These are the activations of a small neural network, seen along a few directions. Each row is one input.
Each table varies a few parts of the input and shows all the possible inputs, shuffled.
A made-up example of a description, with smaller parts first: one of 3 separate values, together with either a single point or one of 9 places around a ring or (one of 6 places along a line, together with one of 8 places around a ring).
Shared parts are said once, and a part with two or three values counts as separate values.

Other details of the inputs vary at random and push rows far along two fixed directions, the same in every table; ignore that.

Table:
x1: [ 10  15   0  44   6   3  21 -11 -10  29  11  12]
x2: [ 13  20  -8  64 -16  15  25 -32 -13  41  -4  37]
x3: [-16  29 -14  21 -12  11  -6 -15   0  27   6  25]
x4: [ 50 -64   5  11 -26  47  31  17  -2 -59 -44 -15]
x5: [ 33 -45   1  43 -12  16  44   5 -12 -28 -19  35]
x6: [-43   2  22 -51   9 -45 -35  20  27  -3  60 -58]
x7: [  5 -24  19 -28 -21  32  16  18   6 -36 -23 -19]
x8: [-24   7   4 -52   4   7 -40  26  23 -18  44 -16]
x9: [-28 -24   7 -30  -3 -28 -21  19   3 -31  20 -39]
x10: [-20   0   9 -81  11  -2 -40  27   5  -9  41 -34]
x11: [ -6 -45   3 -30  -6 -16 -21  29  20 -17 -19 -33]
x12: [ -4  16  -4   4  10 -42  -8  -4 -11  21   4  26]
x13: [-17  39 -31 -10  31 -37   4   3 -16  17  21  16]
x14: [  7 -20 -22   1   6   3  19  24   7   2 -39  12]
x15: [ 26  33 -15  21   8 -18  -4 -13 -16  16 -48  19]
x16: [ 25 -66  16   0 -10  52  36 -35  13 -52 -40 -11]
x17: [ -8  34   6 -18  14 -18 -44   0 -21  20   5  -2]
x18: [-20 -50  21  22 -53  57  33   0  20 -30 -21 -10]
x19: [-20  46  -8  27  -6 -18 -34 -27  -6  44  13  18]
x20: [ 30  41 -11  16  26  -2  -9  -9 -35  34   2  32]
x21: [-12  22  -4 -38  31 -31 -19 -51  11  17  -2  -9]
x22: [-21  43  -8   3  18 -16   5  -5   2  42  24   7]
x23: [ 28 -78  -3  -6 -10  18  17  37  12 -38 -17 -22]
x24: [ -21   -6   -4 -109   33  -22  -24  -21   28   -4   39  -42]
x25: [-16 -13  18  60 -45  30  18 -25   3   3 -35   8]
x26: [ 21  47 -15  34  19   2 -17  -9 -13  24  15  42]
x27: [ 14  23 -14  58 -12  17   5 -27 -13  30   3  37]
x28: [-15 -19  25  13 -26  30 -26  13  12 -37 -12 -12]
x29: [-18   5  17  41 -13   5   8 -11   1  11 -14  -5]
x30: [  9  12  16   9 -10   1  -4  -6 -10  -3 -38   1]
x31: [  5 -13 -10 -75   7 -12 -16  27  15 -19  16 -35]
x32: [  7 -56  26  37 -26  39  43  21  13 -51  -7 -25]
x33: [ 18  22 -29  36  24 -25  20  -5 -31  13  11  29]
x34: [ -3  25 -22 -16  26 -36   8   5  -7  27  18  37]
x35: [ 21  -7  12 -68  10 -14 -22  19   3 -10  42 -37]
x36: [-10  46  -9  48  15  -5  35  -4  -4  25 -14  29]
Each input here is: one of 3 separate values, together with either a single point or one of 11 places around a ring.
Question: The inputs of x3 and x19 match in every part but the choice among 3 separate values. If x10 is changed in the same way as x3 into x19, which row does it become?
Answer: x17
Question: List by row number the other rows that have the choice among 3 separate values in common with x23.
Answer: x1, x2, x4, x5, x16, x20, x26, x27, x32, x33, x35
Question: Change only the choice among 3 separate values in x22. List by row number the other rows that result.
Answer: x1, x29
Question: Change only the choice among 3 separate values in x21. List by row number the other rows that result.
Answer: x16, x24
